A small network was trained on made-up records. Each row is its average activation on records with the value named, seen along a few directions.
Values that are neighbours, or in one group, have similar rows; names and order tell nothing.
(in the rows, 500 means zero)
Strong random noise was added to every row along 10 fixed directions; ignore it. To show where, here is one row again and again, with new noise each time:
[487 496 592 482 513 449 473 769 469 709 556 536 582 465 407 602 450 568
 585 767 432 178 253]
[466 508 661 649 477 413 456 641 637 513 595 498 501 529 395 393 420 368
 566 568 495 398 147]
[289 662 461 550 372 402 631 406 560 411 602 457 464 568 153 778 544 601
 406 333 558 456 474]
[437 359 427 454 526 457 386 437 447 544 475 585 382 410 515 207 514 505
 538 542 354 497 492]
[583 400 452 666 555 422 650 342 653 492 521 667 542 317 518 538 634 503
 490 316 543 521 437]
[569 460 501 592 509 500 578 496 505 519 447 638 549 407 482 580 559 526
 520 445 582 541 495]
[531 268 380 496 423 374 324 574 558 547 463 568 497 405 529 379 541 594
 630 517 653 509 483]
[296 392 591 533 682 418 522 336 648 570 602 483 489 367 576 339 400 230
 366 631 372 371 263]
[601 614 509 584 480 484 635 568 595 482 585 446 553 621 498 558 543 550
 602 490 495 307 359]
[347 656 465 464 543 581 682 431 305 555 499 494 392 543 477 490 490 549
 466 673 284 326 568]
[375 473 564 582 566 544 427 399 528 371 598 619 545 275 373 478 340 551
 366 393 455 606 649]
[634 550 442 631 445 501 649 580 481 521 489 573 494 523 538 511 599 631
 658 522 524 384 464]


Field Pozi:
n10: [547 486 431 494 372 482 474 640 349 574 425 557 434 550 409 473 589 660
 649 555 549 464 518]
n1: [421 434 443 375 399 402 426 594 323 730 272 444 318 740 577 291 582 270
 625 804 488 550 269]
n4: [634 515 737 961 467 532 647 659 520 480 504 612 499 316 686 400 393 303
 563 690 619 654 311]
n6: [432 613 510 628 453 594 618 451 457 412 445 434 297 594 666 391 496 389
 502 546 507 585 561]
n7: [591 473 454 369 427 442 539 610 502 664 389 395 554 624 536 878 680 511
 488 549 676 519 431]
n5: [363 543 429 399 421 513 358 506 293 453 472 470 247 503 447 337 495 605
 466 587 303 548 612]
n3: [543 530 522 626 502 497 535 487 607 387 596 541 462 425 559 448 507 537
 503 354 537 517 492]
n2: [503 457 583 598 605 608 606 421 570 418 420 504 544 434 722 491 434 315
 447 488 676 656 586]
n8: [426 368 413 322 537 422 419 353 614 581 458 335 562 545 601 554 473 352
 439 522 687 567 558]
n9: [679 521 497 590 490 498 522 474 531 447 557 566 618 390 485 589 529 577
 474 311 475 614 646]
The values of Pozi form a ring.
Question: List every value one step from n3, in the order listed.
Answer: n6, n2
Question: List every value one step from n4, in the order listed.
Answer: n7, n9

Field Neno:
w3: [402 370 341 370 540 435 597 327 554 630 477 423 522 499 564 565 597 498
 478 560 532 325 517]
w4: [704 432 366 422 526 472 582 474 550 559 434 483 569 565 671 478 678 546
 624 435 570 422 508]
w10: [608 673 609 666 556 614 662 541 552 375 591 406 547 566 694 507 405 449
 511 566 449 487 492]
w5: [293 433 451 529 455 437 404 478 489 475 508 427 413 491 584 432 391 433
 462 632 654 585 594]
w2: [531 547 596 601 435 413 508 573 485 555 492 665 454 380 285 623 554 497
 473 401 464 640 349]
w9: [397 327 527 560 491 449 422 495 467 574 374 677 512 353 387 504 492 420
 474 530 647 629 450]
w7: [461 317 369 499 433 451 505 490 330 647 281 694 376 381 537 442 653 526
 566 582 622 604 553]
w6: [724 716 585 612 600 568 826 522 558 555 608 614 642 438 387 886 643 674
 481 365 349 252 389]
w8: [470 650 587 665 409 614 552 676 387 418 475 402 452 621 586 518 375 484
 558 708 626 528 560]
w1: [566 481 468 467 360 551 327 517 399 350 393 617 454 489 354 412 501 595
 527 260 564 807 707]
A value of Neno combines one of 2 hidden first parts with one of 5 second parts; all combinations occur once.
Question: Changing only the second part turns w4 into w2. w7 has the same second part as w4; what does that change turn w7 into?
Answer: w10
Question: Changing only the second part turns w6 into w8. w1 has the same second part as w6; what does that change turn w1 into?
Answer: w5
